Each row below holds a small network's activations on one input, seen along a few directions.
In each table, some parts of the input vary, and every possible input appears once, in random order.
A made-up example of a description, with smaller parts first: line(6) and (point or line(9) or (values(3) and ring(8))).
Shared parts are said once, and a part with two or three values counts as separate values.

Other details of the inputs vary at random and push rows far along three fixed directions, the same in every table; ignore that.

Rows:
R1: [-40,15,-1,-9,34,-22,0,-7,0,3,23]
R2: [21,-15,2,5,-21,16,-4,19,7,-6,-16]
R3: [13,6,2,-29,3,26,14,42,-7,11,-18]
R4: [-22,12,10,-10,38,-24,-18,24,7,-2,-11]
R5: [-1,-18,10,49,1,-14,-26,-30,14,-31,7]
R6: [9,0,-18,6,-1,28,17,-34,-21,11,29]
R7: [1,-9,-23,-4,-15,25,24,-37,-13,15,9]
R8: [18,5,5,3,-9,19,2,-1,6,-3,-13]
R9: [-25,4,-12,-22,12,-2,21,-15,-6,12,4]
R10: [-8,7,2,-24,12,-16,-8,31,3,12,8]
R11: [-15,2,-2,7,30,9,7,-31,-14,15,1]
R12: [5,-17,-5,14,-23,-16,-15,-24,5,-22,5]
R13: [-17,5,12,-2,28,-22,-22,25,11,-1,-10]
R14: [-36,14,-8,-17,37,-27,-2,-14,-4,9,11]
R15: [-9,-19,9,24,-5,-24,-20,-11,23,-32,-18]
R16: [-26,12,-15,-33,17,-1,19,-1,-7,13,1]
R17: [29,-15,3,-3,-19,2,-7,14,1,1,12]
R18: [12,2,3,-13,0,24,6,18,-15,7,-12]
R19: [11,2,-5,31,-25,-44,11,3,-2,-6,-2]
R20: [8,5,-2,8,-1,37,23,-41,-10,14,-5]
R21: [22,8,-1,31,-14,-10,23,12,-16,10,-16]
R22: [1,4,11,8,-6,-4,-14,8,21,-10,-16]
R23: [26,7,8,-25,-26,-1,-5,43,17,-6,-3]
R24: [15,4,4,2,5,33,3,21,-11,13,7]
R25: [-10,-13,8,4,-12,-36,-23,1,16,-26,1]
R26: [11,-8,4,6,-10,17,-4,3,-7,1,-11]
R27: [-11,-10,-16,12,-11,2,4,-51,-11,1,11]
R28: [27,-24,8,25,-28,17,-8,-15,-3,-14,-8]
R29: [1,19,-5,-33,-4,21,21,10,-4,26,6]
R30: [-25,10,7,12,33,-15,-17,1,6,-13,3]
R31: [-9,3,-8,2,6,2,0,-8,-4,5,24]
R32: [24,4,14,-24,-26,-1,-3,43,18,-4,-1]
Each input here is: values(2) and (point or (values(3) and line(5))).
Question: Changing only the values(2) part turns R20 into R32. The same change can be made to R15. Which row results?
Answer: R9
Question: Change only the values(2) part in R13. List by row number the other rows that result.
Answer: R10
Question: Change only the values(3) part in R25. List by row number the other rows that result.
Answer: R12, R27

Rows:
R33: [-20,1,6,30,28,0,-8,-31,-1,-6,-14]
R34: [-6,-13,-6,19,-5,-7,-8,-33,4,-14,8]
R35: [35,-12,9,10,-37,1,-9,23,14,-16,-6]
R36: [26,9,0,-25,-7,35,17,27,-14,25,9]
R37: [-46,24,-4,-6,35,-20,10,-22,-1,9,3]
R38: [-17,12,12,-17,13,-24,-14,34,20,-9,-1]
R39: [26,-7,-1,4,-18,9,3,12,-9,4,4]
R40: [20,-16,15,31,-28,-39,-36,17,32,-37,-3]
R41: [7,-6,-13,-7,-5,30,19,-22,-21,18,7]
R42: [4,-12,0,32,10,28,-4,-45,-7,-4,-5]
R43: [3,23,-5,-53,20,41,34,45,-29,44,9]
R44: [38,-6,6,-11,-30,23,-1,33,5,-1,-1]
R45: [-21,13,9,-16,18,-33,-11,43,10,-5,-4]
R46: [19,-4,-11,4,-13,28,22,-15,-20,14,7]
R47: [-17,9,11,-22,19,-28,-17,44,11,-4,1]
R48: [0,-6,-11,14,-9,8,13,-40,-6,1,-2]
R49: [-26,3,-9,8,14,-16,5,-39,-2,2,-2]
R50: [10,-11,10,0,-15,-21,-24,22,20,-20,-6]
R51: [-52,17,-7,-13,39,-26,9,-16,-6,10,-3]
R52: [17,-19,-8,18,-26,15,0,-37,0,-9,2]
Question: Changing only one part turns R48 into R52. The same change can be made to R35. Which row results?
Answer: R44
Question: What do these inputs look like to the network?
Answer: values(2) and (point or ring(9))
Question: Change only the values(2) part in R45. List by row number the other rows that result.
Answer: R43

Rows:
R53: [35,-24,0,8,-25,29,-1,5,-10,1,7]
R54: [36,-7,4,8,-30,20,-4,10,1,-18,8]
R55: [1,-9,14,-2,-4,-36,-24,41,13,-24,-6]
R56: [-39,17,4,-5,25,-8,-3,4,6,5,7]
R57: [8,4,-2,-27,-3,41,25,22,-13,22,-5]
R58: [28,4,6,-17,-5,19,-4,35,11,9,8]
R59: [22,-11,7,-7,-16,22,-7,45,-6,6,0]
R60: [-1,8,0,-24,8,9,19,41,-21,25,0]
R61: [-7,-12,10,3,2,-32,-30,23,39,-31,-15]
R62: [-9,-11,8,15,-12,-34,-22,-21,20,-26,-10]
R63: [-9,-4,9,24,-8,-37,-20,-10,21,-33,5]
R64: [6,-13,3,19,-11,-45,-25,32,20,-28,-9]
R65: [1,2,-7,13,-7,8,23,-25,-9,4,13]
R66: [38,-11,4,21,-42,12,3,14,3,-6,8]
R67: [-2,-8,4,13,-2,-51,-27,29,21,-25,-8]
R68: [5,-22,-10,31,-13,-6,7,-39,-10,-10,7]
R69: [8,0,-7,19,-16,20,13,-25,-11,4,12]
R70: [-2,-9,-2,26,-9,7,-3,-42,5,-10,14]
R71: [26,-9,1,-11,-17,28,-1,39,11,4,-10]
R72: [3,30,18,-13,38,40,27,26,-24,35,-36]
R73: [23,5,5,-15,-1,16,-5,24,11,7,8]
R74: [-53,15,-4,-10,33,-26,9,-29,0,-1,-8]
R75: [4,-14,15,7,-9,-42,-37,20,17,-26,-4]
R76: [28,0,-2,-22,-19,43,14,2,-18,13,-3]
R77: [-9,22,-17,-4,15,8,25,-33,-16,30,13]
R78: [22,-11,2,-6,-14,13,-5,32,-10,-12,0]
R79: [7,-2,-15,32,-12,-5,8,-45,2,-5,11]
R80: [-29,35,15,-44,33,-23,0,42,3,13,3]
R81: [5,-14,-7,8,0,22,2,-42,-17,13,11]
R82: [-9,8,2,-9,1,-34,-6,40,20,-12,-19]
R83: [-38,21,5,-34,29,-15,1,30,3,-6,-14]
R84: [-25,18,-5,-12,25,20,17,-34,-14,28,17]
R85: [12,17,0,-23,0,22,32,22,-17,25,11]
R86: [7,37,21,-4,40,36,24,28,-22,33,-19]
R87: [0,10,16,-12,0,-19,-24,32,15,-19,3]
R88: [-11,-19,7,21,0,-26,-32,-20,13,-17,4]
R89: [40,-21,3,8,-32,11,-7,5,-9,-3,4]
R90: [-25,18,11,-34,19,-28,0,28,9,8,-13]
R91: [17,-4,-11,30,-19,-6,-2,-45,5,-3,11]
R92: [28,7,11,-17,-18,10,2,35,-1,5,6]
R93: [-14,15,-11,-3,12,19,31,-29,-21,16,14]
R94: [-4,0,13,-11,-7,-28,-5,33,17,-13,-14]
R95: [33,-1,-7,-8,-26,20,18,20,-4,12,-10]
R96: [2,-1,-12,17,1,26,8,-25,0,7,13]
R97: [-31,-1,-2,11,7,-32,3,-24,10,-15,-9]
R98: [-2,-19,6,13,4,-31,-32,29,28,-31,-4]
R99: [24,-5,4,-18,-9,17,-2,38,-13,-3,1]
R100: [11,-16,-8,12,-9,14,-4,-36,10,-3,-2]
R101: [9,7,-4,-21,-11,28,30,22,-17,27,-7]
R102: [4,-20,-10,29,-12,-1,2,-39,-12,-14,6]
R103: [-42,20,-2,-24,31,-17,17,-18,-6,20,-5]
R104: [-51,4,-5,-1,40,-17,0,-22,-6,2,5]
R105: [1,3,-15,4,-5,4,14,-36,-6,16,-5]
R106: [-8,-14,-2,14,8,-11,-19,8,12,-12,0]
R107: [8,6,-17,18,-8,9,21,-27,-8,8,10]
R108: [39,-5,6,4,-31,21,-10,2,0,-13,9]
R109: [2,0,-10,9,8,20,12,-28,2,4,15]
R110: [-37,13,-1,-20,37,-15,-6,-10,-13,5,4]
R111: [13,-27,-9,28,-4,2,-17,-45,6,-9,8]
R112: [-1,2,-2,6,0,20,4,-37,-5,12,16]
R113: [-10,3,-11,-5,2,20,30,-29,-18,11,-3]
R114: [-30,18,7,-28,17,-10,-7,39,5,-5,-16]
R115: [-12,-10,17,2,-6,-32,-31,23,32,-30,-14]
R116: [8,-6,-8,3,-12,25,11,-31,-11,-7,-3]
R117: [7,-12,-16,30,-13,-6,-1,-19,-7,0,1]
R118: [13,-27,-14,33,-19,19,3,-50,9,-15,-1]
R119: [19,-1,-6,-27,12,35,12,19,-16,30,7]
R120: [-54,15,-6,-3,27,-20,7,-26,-1,2,-9]
R121: [-51,18,-6,-18,47,-27,12,-21,-16,22,6]
R122: [-14,-10,-7,32,-9,-42,-21,-50,23,-21,-10]
R123: [-7,8,-22,-5,18,8,21,-37,-26,32,7]
R124: [-13,5,-7,31,-4,-30,-10,-15,16,-14,3]
R125: [40,-19,2,4,-27,18,-15,3,-10,-10,4]
R126: [35,4,2,-11,-21,27,20,4,-13,21,13]
R127: [1,-10,-10,9,0,4,18,-27,-19,8,8]
R128: [17,-17,-6,16,-15,5,5,-37,-15,7,9]
R129: [35,-19,9,1,-34,22,-11,3,9,-4,-6]
R130: [1,12,-6,-23,13,-5,8,26,-13,26,0]
R131: [14,-21,-10,22,-13,14,-7,-54,12,-7,-1]
R132: [-59,30,-10,-5,44,-6,10,-33,-12,7,11]
R133: [-8,-11,8,14,-12,-35,-25,-22,21,-27,-10]
R134: [24,-11,-3,19,-35,-8,-10,17,15,-13,-15]
R135: [5,5,-1,-23,-6,43,19,23,-13,27,-6]
R136: [22,-15,0,-6,-1,11,-5,31,4,-1,2]
R137: [10,26,22,-14,43,31,16,53,-30,35,-28]
R138: [-3,5,15,-22,-2,-19,-24,31,17,-19,-15]
R139: [19,-17,13,3,-27,0,-22,11,18,-13,-9]
R140: [-51,11,-9,-1,37,-16,-5,-22,-13,-3,3]
R141: [-47,15,-4,4,34,-10,6,-33,2,1,12]
R142: [-24,24,9,-25,24,-14,-3,39,5,-10,2]
R143: [-7,12,18,-12,2,-36,-14,36,18,-7,2]
R144: [27,-12,2,-1,-25,17,1,35,-14,3,0]
R145: [-4,4,9,-6,10,-17,-15,43,28,-17,2]
Question: Changing only one part turns R80 into R133. The same change can be made to R109. Which row results?
Answer: R61
Question: Changing only one part turns R126 into R128. The same change can be made to R145. Which row results?
Answer: R98
Question: What do these inputs look like to the network?
Answer: values(3) and (point or (line(5) and line(6)))
Question: Change only the values(3) part in R86. List by row number the other rows that result.
Answer: R72, R137
Question: Change only the line(6) part in R117. List by row number the other rows that result.
Answer: R59, R60, R106, R140, R144
Question: Change only the line(5) part in R100. List by row number the other rows that result.
Answer: R61, R71, R118, R131

Rows:
R146: [10,-4,-18,16,-16,17,17,-40,-7,6,21]
R147: [-15,-4,2,-3,1,-35,-15,15,10,-21,-9]
R148: [-4,0,-13,-5,4,10,12,-31,-18,21,6]
R149: [-12,8,5,-8,4,-38,-13,10,16,-13,-6]
R150: [-19,13,11,-2,16,-12,-15,12,14,-8,1]
R151: [-1,1,-12,10,-7,13,20,-44,-11,10,20]
R152: [-20,9,-9,2,17,14,17,-22,-4,8,-5]
R153: [19,-6,0,4,-5,36,8,-9,-12,9,10]
R154: [20,-17,0,12,-16,5,-12,-3,-2,-15,10]
R155: [-11,10,6,-6,8,-24,-10,2,13,-8,-7]
R156: [15,-4,13,1,-16,-12,-12,15,19,-10,-7]
R157: [-7,-9,-18,22,-2,3,6,-61,-14,-4,20]
R158: [12,-8,6,-16,-11,6,-6,43,-5,1,-9]
R159: [-22,9,9,-2,11,-13,-10,14,12,-9,-14]
R160: [20,-5,10,10,-25,-5,-18,19,16,-15,6]
R161: [-17,0,-10,-8,8,3,18,-20,-15,12,2]
R162: [12,15,13,-26,7,9,0,40,4,7,-12]
R163: [-31,14,11,24,32,-47,-6,3,3,-5,-9]
R164: [4,7,12,-11,-5,-6,-5,30,12,-4,5]
R165: [-6,21,-2,-18,20,30,20,-2,-15,19,7]
R166: [-24,4,2,-14,25,-20,-12,25,7,-3,7]
R167: [15,-3,-5,1,-19,28,23,-13,-10,10,-1]
R168: [23,-12,3,5,-34,-1,2,13,7,-11,-4]
R169: [-26,6,1,-12,19,-36,-16,26,14,-9,8]
R170: [-15,27,3,-37,25,21,23,31,-13,21,-12]
R171: [-41,23,4,-31,26,-44,-3,48,18,-3,-11]
R172: [19,-20,5,12,-17,4,-12,3,2,-12,10]
R173: [-18,-9,1,27,12,-21,-25,-21,18,-25,6]
R174: [-26,7,-2,-21,32,-1,9,-11,-13,20,1]
R175: [6,-20,10,38,-23,-13,-20,-22,23,-35,-11]
R176: [-32,-1,0,14,29,-26,-19,-27,15,-11,-6]
R177: [25,-17,-3,21,-33,-15,-13,-9,19,-17,1]
R178: [-1,13,-2,-35,11,19,21,27,-18,27,14]
R179: [18,-5,7,2,-27,0,-7,26,10,-10,-10]
R180: [-26,-2,-5,10,20,8,9,-38,-9,3,-5]
R181: [9,9,-8,-14,1,21,19,-2,-6,22,1]
R182: [30,8,3,11,-4,14,18,23,-24,15,-6]
R183: [10,-7,-6,1,-3,27,9,3,-8,5,-6]
R184: [32,-4,0,1,-26,23,5,-3,-3,10,-1]
R185: [-10,11,-9,-34,28,20,20,11,-20,34,2]
R186: [-19,0,-16,-11,19,17,21,-15,-20,18,1]
R187: [0,14,16,-34,18,2,-10,57,2,13,-13]
R188: [-36,26,11,-23,38,-18,-7,15,9,9,-11]
R189: [-10,4,-9,-16,21,14,14,-21,-22,20,2]
R190: [38,-7,4,3,-39,10,-5,24,5,-5,11]
R191: [21,8,8,-14,-4,22,1,44,7,4,3]
R192: [49,-24,-3,7,-39,12,-7,14,4,-4,1]
R193: [-29,-6,1,8,19,-30,-21,-24,6,-8,-3]
R194: [11,12,9,-18,-5,0,-2,39,6,-2,4]
R195: [28,-11,-1,17,-18,20,-2,-16,7,-3,-3]
R196: [-15,3,11,39,12,-48,-20,2,8,-15,-10]
R197: [-3,-16,2,10,-6,-19,-16,1,5,-24,-8]
R198: [-32,-9,-12,11,19,0,12,-53,-15,3,2]
R199: [-26,-3,-12,12,19,3,2,-50,-15,6,17]
R200: [-10,-15,-23,23,-6,3,13,-56,-10,-1,6]
R201: [7,-3,-10,7,-11,10,18,-43,-8,12,7]
R202: [21,0,3,-29,-8,12,9,34,-8,19,-1]
R203: [16,-19,3,23,-21,10,-14,-7,3,-16,-9]
R204: [-40,13,4,-1,19,-41,-10,-1,17,-19,-12]
R205: [30,-14,13,17,-24,7,-14,0,17,-14,-8]
R206: [-14,18,-9,-37,25,7,21,5,-22,29,2]
R207: [20,-11,8,3,-15,8,-10,26,3,-16,-14]
R208: [-5,7,3,27,15,-27,-2,12,0,-1,-7]
R209: [18,2,2,-16,-24,6,7,37,-1,5,-6]
R210: [17,-1,-12,9,-14,28,16,-21,-6,9,16]
R211: [7,-11,-15,7,-17,19,14,-28,-19,9,4]
R212: [-6,-14,-1,31,-22,-41,-19,-26,21,-39,-6]
R213: [-12,0,9,18,6,-10,-12,-17,16,-16,5]
R214: [17,-4,9,-5,-2,6,-12,18,3,-5,-10]
R215: [16,0,-8,-12,-11,25,12,6,-19,19,16]
R216: [-5,-6,3,16,-13,-35,-22,-16,20,-18,-2]
R217: [24,-1,2,-1,-25,0,-2,16,4,-9,10]
R218: [24,0,12,-11,-5,15,-10,43,1,-5,0]
R219: [-23,10,-13,-3,12,4,19,-22,-4,10,-2]
R220: [30,-18,2,15,-17,29,0,-22,-5,2,-2]
R221: [-27,16,-4,-13,34,18,9,-13,-16,20,9]
Question: Changing only one part turns R220 into R214. The same change can be made to R167. Which row results?
Answer: R204
Question: Changing only one part turns R170 into R175. The same change can be made to R206. Which row results?
Answer: R202
Question: What do these inputs look like to the network?
Answer: values(4) and (point or (values(3) and ring(6)))
Question: Change only the values(3) part in R180. List by row number the other rows that result.
Answer: R153, R220
Question: Change only the values(4) part in R186. List by row number the other rows that result.
Answer: R158, R197, R198
Question: Change only the values(3) part in R201. List by row number the other rows that result.
Answer: R151, R168
Question: Change only the ring(6) part in R154. List by row number the other rows that result.
Answer: R157, R165, R194, R217, R218

Rows:
R222: [13,-21,-6,37,-18,3,-11,-38,11,-26,8]
R223: [-9,2,-10,-1,13,8,14,-13,-20,15,0]
R224: [-37,9,-1,-14,27,-2,4,-8,3,3,0]
R225: [25,-6,0,-3,-16,12,11,24,-5,7,-11]
R226: [-22,-11,-1,19,17,-32,-21,-25,14,-23,-1]
R227: [-23,4,-2,-8,18,-1,-2,-24,4,7,0]
R228: [1,14,17,-32,15,-8,-3,57,7,15,-4]
R229: [-14,-3,-6,-11,11,17,8,-17,-13,11,1]
R230: [-24,4,7,13,14,-24,-12,-17,6,-11,4]
R231: [17,-5,-9,17,-13,12,12,-30,-6,7,-4]
R232: [5,-12,16,13,-12,-40,-42,48,28,-31,-8]
R233: [-28,16,0,-19,19,8,4,-8,-7,8,0]
R234: [50,-20,7,24,-46,14,-18,30,13,-18,4]
R235: [-1,10,11,-12,6,-22,-14,37,8,0,-9]
R236: [16,-1,-4,7,-12,20,22,-20,-14,6,-4]
R237: [-15,26,1,-32,29,5,4,28,-10,13,0]
R238: [12,-3,-7,12,-11,24,16,-16,-15,9,5]
R239: [15,-2,-3,8,-11,21,14,-19,-19,7,3]
R240: [14,11,-5,-10,-9,23,21,24,-8,16,-5]
R241: [-25,-7,-14,2,-14,-55,-11,-30,19,-20,20]
R242: [30,-7,9,-10,-8,17,4,18,3,6,1]
Question: What do these inputs look like to the network?
Answer: point or (values(4) and line(5))
Question: Change only the values(4) part in R235. List by row number the other rows that result.
Answer: R223, R238, R239
Question: Change only the values(4) part in R225. List by row number the other rows that result.
Answer: R231, R236, R240
